Input:
[[  4  73 -60  73 -70  -9 -23]
 [  4 -42 -38 -42  19 -74 -12]]
Output: -23

Input:
[[64 40 60 45]
 [76 18 45 44]]
Output: 45

Input:
[[  0 -74   6 -73   4 -27]
 [  4 -35  13 -68  42 -15]]
Output: -27

Input:
[[-41 -60  48 -35  -2  75]
 [ 10 -25  49  61  11  57]]
Output: 75

Input:
[[ 74 -10 -71 -45]
 [ 24 -29 -31  42]]
Output: -45

Input:
[[  6  18  75  35  25]
 [-30 -30 -12 -24 -17]]
Output: 25

Input:
[[-50 -64 -72  33]
 [-53  18 -52  15]]
Output: 33

Input:
[[  3 -44 -70  20 -52]
 [ 37  41 -76  54   1]]
Output: -52
---
[[-10  38 -27 -51  34 -36  -3]
 [-14  39 -32 -45  31 -29  17]
 [-70  32 -51 -25 -47  54  56]] value 34

[[-24  28 -82  39]
 [-24  21  16  39]
 [-24  28  60  -5]] value 28

[[ 40 -72 -76  17 -36]
 [ 20 -24  -7  16 -27]
 [ 47 -10  -7  16 -24]] value -76

[[ 61  41 -24  -7  59]
 [ 74  43 -53  65  46]
 [ 50  29 -52  34  69]] value -24

[[ 14 -17   2 -17  24]
 [ 80 -61 -12  -7 -19]
 [ 33 -71  26 -39 -29]] value 2

[[ 23 -70  22  24  42]
 [ 13  15  13  10 -17]
 [-15   4  18 -17 -26]] value 22

[[-55  63  -6 -21   9 -14]
 [-16  18 -25  10 -19  18]
 [-13 -18 -12 -17 -14 -21]] value -21

[[ 17  69 -55  18]
 [ 75 -40  -9 -13]
 [ 42 -37   2  -7]] value 69

[[-21 -53  26 -72   3 -22]
 [  2 -33  15 -61  -4 -21]
 [ -4  13 -33  12  29  18]] value -72
---
Input:
[[ 0.81  2.97  2.82 -1.79  0.40  0.92  2.52  2.69 -1.73  0.59 -0.01  0.06]
 [-0.58  0.12  2.88  1.97  2.84 -1.21 -1.23  2.90 -1.82  2.36 -1.35  2.81]
 [ 1.08  2.64  3.03 -1.53  0.22  1.36  1.63  2.86 -1.92  2.24  0.50  0.42]
 [ 0.59  1.51  2.76 -1.19  0.44  0.53  0.32  2.69 -1.91  2.51  1.16  0.52]
 [ 1.49  2.48  0.40 -1.39 -0.59  1.57  2.40 -0.65  2.37 -0.24  0.80 -1.40]
 [ 0.79  2.94  2.88 -1.75  0.28  0.62  2.66  2.42 -1.67 -0.46 -0.64 -0.46]
 [ 0.75  2.58  2.80 -1.51  1.23  0.61  1.68  2.90 -1.93  1.82 -0.43  1.32]
 [-1.66  1.95 -1.26  1.42  2.75 -1.64  0.50 -0.45  0.58 -1.73 -2.12  2.50]
 [ 0.81  2.40  3.03 -1.27  0.88  0.59  1.18  2.74 -1.77  2.25  0.35  0.61]
 [-1.62  1.55 -1.77 -0.22  1.22 -0.01  1.24 -1.91  2.78 -1.85 -0.65
   0.00]]
Output: 0.81

Input:
[[ 1.26  0.68  0.44  0.06 -0.22 -0.19  1.21 -0.29 -0.18]
 [ 1.03  0.91  1.01 -0.78  0.31 -0.43  1.39  0.60  1.78]
 [-1.16 -0.15  0.53  1.22  2.09  2.82 -0.83 -0.47  0.95]
 [-0.65 -0.52 -0.78 -0.95 -0.61 -0.47 -0.74  1.46 -0.15]
 [ 0.54 -0.46  0.20  0.02  0.27  0.77 -1.78 -0.07 -0.09]
 [ 0.47  0.05  0.00  0.36  0.06  0.54 -0.77  0.52  0.60]
 [-0.94  1.40  1.32 -1.22  1.49  1.78  1.20 -1.44  0.43]]
Output: 1.26

Input:
[[  2.6   9.3   8.8 -11.8  15.3   0.1  13.5  -9.3 -10.6  17.0  20.6 -18.4
    9.8   8.7  -6.8]
 [  4.7  -8.6  -3.1  18.7  -2.5  11.7   4.1  16.2   4.2 -18.7   3.1   4.0
   19.8  18.0  -7.2]
 [ -5.6   8.8  21.9  18.0  -7.7  17.9  -9.1  11.3  18.8  -9.4  -4.5  -3.0
   -0.9 -14.7   0.8]
 [ 22.4  17.7  13.6   2.3  20.9   7.8  17.1   1.4   2.6   5.9  10.7  11.7
  -13.9 -12.2   5.4]
 [ 21.9  -4.9 -12.5 -11.2 -18.6 -19.6 -19.0  13.1 -16.3   3.3 -17.3  10.1
    9.3  16.5  19.3]
 [ -3.5   9.5 -11.1  -5.7  10.7  14.1  18.5  -9.4   1.3 -16.4  17.6   5.1
   17.2   1.3  -2.6]
 [  9.5  -5.0  20.8   4.4  19.5  -7.7  11.8 -13.3 -17.9 -11.3   4.2   7.0
  -18.3  17.5  -7.9]
 [ -6.0  12.3   7.1  21.9  10.5   2.9 -16.0   2.8 -15.7  -9.1 -10.5 -13.1
   -3.8 -10.6   3.4]
 [  9.1  -9.2 -16.3 -13.5 -17.8  21.6  -5.3  -2.0   5.7  -4.9   7.7 -19.6
   -8.8 -14.4  14.5]
 [ -2.0  18.7   5.6  13.8 -19.8  -9.1   7.9   9.9   2.1   7.2   7.8  20.3
   12.3   5.4  22.3]]
Output: 2.6

Input:
[[-28.0 -28.4 -28.3 -28.5 -28.4  16.7  17.1  16.6  17.3  17.7  17.7  17.3
   16.9  17.1  17.7]
 [-28.4 -28.6 -27.5 -28.3 -27.3 -28.2 -27.8 -28.2 -27.9 -26.9 -27.4  17.8
   18.0  16.4  17.4]
 [-27.6 -28.4 -28.9  -7.4  17.5  17.2  17.4  16.5  17.6  16.7  17.3  17.6
   17.4  16.4  17.7]
 [-27.2  17.2  16.8  17.4  17.5  16.2  16.6  16.7  17.7  17.3  18.0  17.2
   17.5  16.9  17.2]
 [-28.3 -29.0 -27.9 -28.1 -28.5 -27.9 -27.4 -27.1 -28.6 -27.2 -27.9 -28.0
  -28.0 -28.0  11.6]
 [-27.7  -9.6  16.7  17.4  17.9  17.0  18.0  16.7  17.4  18.4  18.1  18.1
   17.2  17.3  17.8]]
Output: -28.0

Input:
[[ -6.21 -12.99  -6.72   4.88   0.01   0.57   3.15  11.29 -24.96  -3.67
   -6.26 -16.79  -1.04   8.84   2.05  -0.56]
 [ -6.70 -12.76  -6.08   3.32  -2.14   4.92   0.63   9.14 -29.62  -4.71
   -1.44 -16.09   0.37   7.19   5.03  -3.12]
 [ -4.28   8.72   0.74  -1.22   5.20 -15.13  -3.13   7.13  -6.41 -11.05
    3.93  -0.51   2.93  -4.21  -2.63 -15.88]
 [ -2.45  13.93   1.21  -2.68   3.24 -12.83  -4.66   7.76   0.23 -11.85
    0.13   1.22   4.41   2.26  -7.93 -13.79]
 [ -6.36 -10.10  -2.31  -0.80  26.06  -8.32 -12.24   7.97  -6.33   9.75
  -12.55   4.31  -0.02  -3.78  -4.37  -5.23]
 [-20.67  -1.32   4.25  10.43   7.47   2.54  -5.51  -9.77  -6.69  -4.15
   12.34  -6.49   0.44   7.48  -9.99   4.22]
 [ -8.79  12.39   1.80  -4.47   6.00 -13.12 -10.17   2.31  -5.62 -15.74
   12.18  -9.48   9.16   4.05  -4.44 -13.90]]
Output: -6.21

Input:
[[ 0.16  0.53 -0.01 -0.07 -0.76  0.57 -0.57  0.15]
 [-0.40  1.41  0.41  0.71  0.57  0.92  0.73  0.86]
 [ 0.32 -0.78 -0.08  0.45  0.27  0.65  0.54  0.57]
 [-0.42 -1.82  0.10 -0.45 -1.06 -0.46 -1.70 -1.10]
 [ 0.49  1.10 -0.28 -0.73 -1.24 -1.08 -1.47 -0.79]
 [ 0.09  2.11  0.25 -0.10  1.13 -0.33  1.30  0.26]
 [ 0.23 -0.41 -0.02  0.04  0.97 -0.90  0.78 -0.17]
 [ 0.63  1.02 -0.37  0.95 -0.18 -0.03 -0.03  0.91]
 [-0.70  0.52  0.77 -1.29  0.28  0.70  0.41 -0.77]]
Output: 0.16
---
[-18   0 -77 -79 -24  -5] yields -79

[[ 38  31  53 -39  12  31]
 [ 30  44  -7 -25  28 -59]
 [ 26  64  22 -44  23   1]] yields -59

[-85 -73 -31 -45] yields -85

[ 46  59  30  31  75 -54] yields -54

[  4  30 -83  35  77] yields -83

[  7 -42  31  -4  79] yields -42

[-40 -61  -3 -11] yields -61
